A small network was trained on made-up records. Each row is its average activation on records with the value named, seen along a few directions.
Values that are neighbours, or in one group, have similar rows; names and order tell nothing.
Strong random noise was added to every row along 7 fixed directions; ignore it. To show where, here is one row again and again, with new noise each time:
[   9  141 -163 -324 -125  124  206  -48 -288   13  100  211  225  -35
  225   92   59   73  -62 -322  203  102]
[ 255   82  339   69   99  213  194   74  355    3  521  531  320 -298
 -231 -301 -132 -637 -488 -323   22  460]
[-233   87 -310 -187   97   24  120  -67  -56  -40 -264  129 -153  162
   89   13  -85  111  116  -14  -13 -188]
[ -29  -64 -375  137  193   63  300 -255  508  -60 -121  455 -214 -109
  -22 -315 -351 -425 -315  147 -201  337]
[-257 -433 -187  284   82 -335  411 -453  514  -99 -157   -7 -526 -126
    7 -438 -315 -135  -64  823 -318  310]
[-271  601 -263   55  415  -16 -384   16   -3 -269 -444 -433  115  524
 -206  315  143  169  665  279  350 -719]
[  69 -157   97 -292 -250   15  111  285  317  -82 -356  343 -249 -123
  432 -138 -142  145  -44 -384 -640 -120]
[-590 -300  518 -291  114 -146  153  352 -309  121  103   35 -328  235
 -298 -170   23  272  348   16 -197 -566]
[-374  -48 -180 -111  233   53  442 -304 -418  168  462  254   73   59
 -330 -138  -60 -202 -139  139  486  233]


Subek, 10 values:
d1: [ 422  168 -419  192  146  453 -265  169   -3  213  -50  434  192   71
 -229  186  -80 -486 -326 -599  -73  100]
d5: [-211 -421  391   75  -57 -119  -79  318 -405  345  247  -31 -337  -29
 -122  -33  -26  171 -114 -118 -207  -65]
d7: [ 207 -330  409 -127 -337 -251 -266  173  -92  136 -331 -401 -342  -20
  231  102  143  523 -136 -206 -597 -277]
d3: [ 202 -202  225   17 -328 -227   -2 -300  -27  -62  130 -579  195  -75
   27   61  341  255  287  368  158  124]
d4: [ -45   55  -91 -176   63  167  158   19 -252   -2  207  194  280  113
   54   44   68  -47  136 -128  203  -45]
d10: [   6 -109 -491   75  284  289  -60   38  406  -15 -551  359 -185  186
 -289    7 -211 -285  -12 -168 -433 -273]
d6: [  45 -259  392  128 -111   46    1  432   43   86  489  217  -44 -270
  -70 -197 -109 -178 -116    1 -124  217]
d8: [-263  316  525 -229 -131 -198 -318   83 -666   35   40 -570  -30  103
   69  258  309  703  127  -12  538 -313]
d9: [ 151  121  -15  249 -291 -272 -440  158 -130  -60 -102 -647   82  -58
  408  384  214  385  321  252  150  -46]
d2: [ 334   60 -145  255   78  163  -20   -4  572 -187    0  167  318 -100
  -72  -94  -53 -452   59  -13 -123  176]
The values of Subek form a ring.
Going along Subek from d1 by way of its neighbour d5, in what order are d7, d3, d4, d2 met? -> d4, d2, d3, d7
Fewest steps between d10 and d6? -> 5

Nopi, 10 values:
k6: [  31   71   42    6   72  -42 -282  -80  -40   75 -236 -258 -258   82
  -98   70  -44  138 -162   41  -70 -202]
k3: [  60  -67  -72  -58  -22  -80   49 -278  176   33 -314  -60 -269  -31
   46  -94  -88   88 -292   -9 -193   48]
k9: [ 170  161 -779  373  146  204  139  130  413 -257  161  279  723   84
  123  161   70 -557  663  198  233  167]
k4: [ -97  135 -163   46  235   72  -46   58  263 -152 -303   17  -26  221
 -140   -3  -51  -55  288  108 -116 -366]
k8: [-208  178  289 -113  248  136  -36   -5  -39  155   95  345 -343  -72
 -218 -264 -263 -150 -605 -313   18   40]
k5: [ -78   52   15  148  182  165  -24  108  -60  122  195  331  -96  -56
 -251  -96 -214 -289 -342 -108  100  204]
k1: [-306 -469 -575   96   90  -38  412  -80 -203  197   84  390 -274   94
  -79 -111 -188 -170   82  233 -141  212]
k10: [  -8 -110  644 -101   48    8  184   44  110   14  330  130   67 -114
 -223 -285    0 -136 -226  -53  -60   38]
k7: [ 269  222  138  239  245   58 -341   41  548 -157 -185 -106  115  101
 -386   -4   41 -313   33  -45 -127 -168]
k2: [-118 -339  159 -158 -352 -125   75  251 -184   89   72   15 -183 -163
  323  -10   16  311   97  -76 -201   42]
The values of Nopi form a ring.
Which values are neighbours of k9? Give them in the order they are listed. -> k8, k2
Which values are neighbours of k4? Give them in the order they are listed. -> k3, k10
